Each row below holds a small network's activations on one input, seen along a few directions.
Each table varies a few parts of the input and shows all the possible inputs, shuffled.
A made-up example of a description, with smaller parts first: one of 4 places along a line, together with either a single point or one of 11 places along a line or (one of 3 separate values, together with one of 8 places around a ring).
Shared parts are said once, and a part with two or three values counts as separate values.

Other details of the inputs vary at random and push rows far along two fixed directions, the same in every table; ignore that.

Rows:
r1: [ 7 -5 10  0 -1 -2 -7  0 -5  3 -4]
r2: [  1 -45   5  -8  33  19  25 -26 -12  16 -13]
r3: [ -1  43  -1  51 -63 -31 -54  59  43   9   9]
r4: [-19  54  12 -28   7  23  39  -9 -16 -40  18]
r5: [  3 -41  -9  11   6  -3  -7 -15  12  20  12]
r6: [  2 -20 -14   5  -8  -4   5  -8   1   7   0]
r7: [  8 -38 -20   8  -5  -9   2 -16   2  17  -5]
r8: [  6 -40  -6  13   6   0  -5  -9   7  22  -5]
r9: [ 15 -40  -2   4   3  -6 -11 -10   0  19  -9]
r10: [-11  65  29 -29   7  22  20   3 -17 -41  14]
r11: [ -1 -23  -6 -12  16  12  31 -23 -17   1 -10]
r12: [-12  74  29 -32   8  25  21  -3 -16 -47  23]
r13: [-19  58  15 -28   7  25  42  -4 -20 -40  10]
r14: [  0 -17 -15   6  -9  -6  -1 -10   4   5   7]
r15: [-18  62  18 -27   7  26  46   1 -23 -40   2]
r16: [ -2 -16   5 -12  29  18  22 -25  -9   1   6]
r17: [ 12 -41  -7   1   2  -6 -17 -19   4  14   8]
r18: [  1  43 -13  44 -69 -32 -41  54  28   2  -1]
r19: [ 0 -1  3 15 -5  0 -7  8  9  9  1]
r20: [-11   7 -19 -13  23 -22 -27  25   8  -8 -11]
r21: [  2 -18   8 -21  23  12  11 -31 -15  -6  10]
r22: [ 11 -12   7   5  -5  -4  -7   6  -1   9 -12]
r23: [  1  -2  -7  12 -17  -5   7  10  -2   6 -16]
r24: [ 11  -8  10   4  -3  -5  -8   5  -6   8 -14]
r25: [-1  1  7  9  2  5  2  6  2  5 -6]
r26: [ -2  -7 -14   7 -15  -7  -2  -5   5   2   9]
r27: [  9 -11   3  -2  -1  -3 -10  -7   1   2   4]
r28: [  9 -18  12 -19  24  13  17 -24 -19  -1  -8]
r29: [  0 -21 -16   4  -8  -5   2 -12   4   5   8]
r30: [  4 -41  -7  12   6  -1  -5 -12  10  22   4]
r31: [  6 -12  12 -17  19  12  13 -17 -15  -2  -5]
r32: [-14  53  23  -1  -2  16  14  21  -1 -19   1]
r33: [-11  45   8  -5 -12   9  24  18 -11 -21  -9]
r34: [  0 -20  -6 -15  20  13  38 -27 -20   0 -12]
r35: [  1 -44   0 -10  32  17  21 -33  -8  11   3]
r36: [ -3 -14  -3 -11  14  13  37 -15 -21  -1 -18]
r37: [-12  79  33 -32   8  26  24   2 -19 -47  16]
r38: [  4  49 -12  48 -73 -38 -43  63  29   7  -9]
r39: [  2 -13   1  13   0   1  -3   1   7  13   0]
r40: [  9 -19  -3   0  -4  -6 -19 -11   5   6  11]
r41: [  0 -15 -16   4  -8  -6   3 -12   4   5   7]
r42: [  0  48   0  45 -56 -27 -50  55  37   6   9]
r43: [ 17 -40   2   6   3  -6  -8  -5  -3  21 -17]
r44: [  0 -15 -13   8 -10  -5   2  -6   1   6  -1]
r45: [-13  74  28 -30   5  23  18   1 -14 -47  22]
r46: [ -3  27 -30  22 -31 -50 -77  64  37   8  -9]
r47: [-26  93  34 -27  14  34  37   9 -15 -53  24]
r48: [ 18 -41   3   5   3  -6  -9  -5  -4  21 -17]
r49: [ -1  -5  -3  12  -4  -3 -10  -1  12   6  17]
r50: [ -5 -14   5 -13  28  18  21 -26  -8  -5  15]
r51: [-1 -5 -9  2 -8 -1  8 -6 -2  2  0]
r52: [ -8   5 -22 -17  23 -19 -25  21   8   1 -11]
r53: [  1 -13  -3   6   5  -1  -4  -9   9   7  16]
r54: [  6 -39 -17  11  -6  -7   5 -10  -2  20 -13]
r55: [ 11  48   8  36 -59 -31 -52  57  25   3  -5]
r56: [  2 -17  -2  13   0  -1  -8  -3  10  14   7]
r57: [ 1  1  5 16 -5  1 -5 12  7 10 -7]
r58: [ 13 -40  -3   4   3  -7 -15 -15  -1  17   0]
r59: [ 13 -17   4   3  -5  -5 -14  -1   0  10  -6]
r60: [  5 -41 -10  10   6  -2  -8 -15  11  19  11]
r61: [-11 -15 -16 -37  52  -6  -3  -7  -9  -5 -15]
r62: [ 11 -46   3 -17  27  11  11 -36 -15   9  -2]
r63: [  8 -40 -15  12  -5  -6   7  -4  -4  21 -20]
r64: [-11  59  22  -4  -1  15  13  17  -3 -20   0]
r65: [-11   2 -21 -19  25 -21 -27  18   7   0 -12]
Each input here is: one of 5 separate values, together with either a single point or (one of 3 separate values, together with one of 4 places along a line).
- Changing only the choice among 5 separate values turns r30 into r47. The same change can be made to r29. Which row results? => r26
- Changing only the choice among 5 separate values turns r23 into r38. The same change can be made to r21. Which row results? => r12
- Change only the choice among 5 separate values in r27. List by row number the other rows that result. => r10, r37, r58, r62
- Change only the choice among 5 separate values in r49. List by row number the other rows that result. => r5, r50, r53, r60
- Change only the place on the line of 4 in r34. List by row number the other rows that result. => r7, r38, r41

Rows:
r66: [-14 -63 -11 -53  84  33  66 -66 -35  -6  -5]
r67: [ 21 -42 -25  37 -29 -42 -45  24  17  44 -30]
r68: [ 14  19  -5  67 -78 -16 -12   3  36  26  28]
r69: [ 10 -94 -43  -1  19 -21  -7 -28   6  32  -8]
r70: [ -4 -12 -31  37 -34 -36 -45  44  49  12   2]
r71: [ 11  -9  -7   3 -15 -23 -17   7   0  14 -28]
r72: [  7   0  30  32 -60  18  28   4  -6  -7   9]
r73: [-18  73  36 -44  38  34  60   5 -31 -50 -14]
r74: [   3 -112    6  -42   98   41   41  -82  -30   28   -6]
r75: [  9  37   6  -2 -14  -5 -37  12  -2 -11  18]
r76: [ 20 -46 -17  27 -16 -23 -66   2  17  41   6]
r77: [-12  71  30  -1 -10   0 -24  29  11 -26  24]
r78: [-11  63  22  -8   9  15  21  33  -2 -28 -15]
r79: [-36 116   9 -53   8  24  36  12 -31 -68  20]
- Describe the family of inputs behind these rows. => either one of 2 separate values or (one of 3 separate values, together with one of 4 places along a line)
- Change only the place on the line of 4 in r67. List by row number the other rows that result. => r71, r73, r78
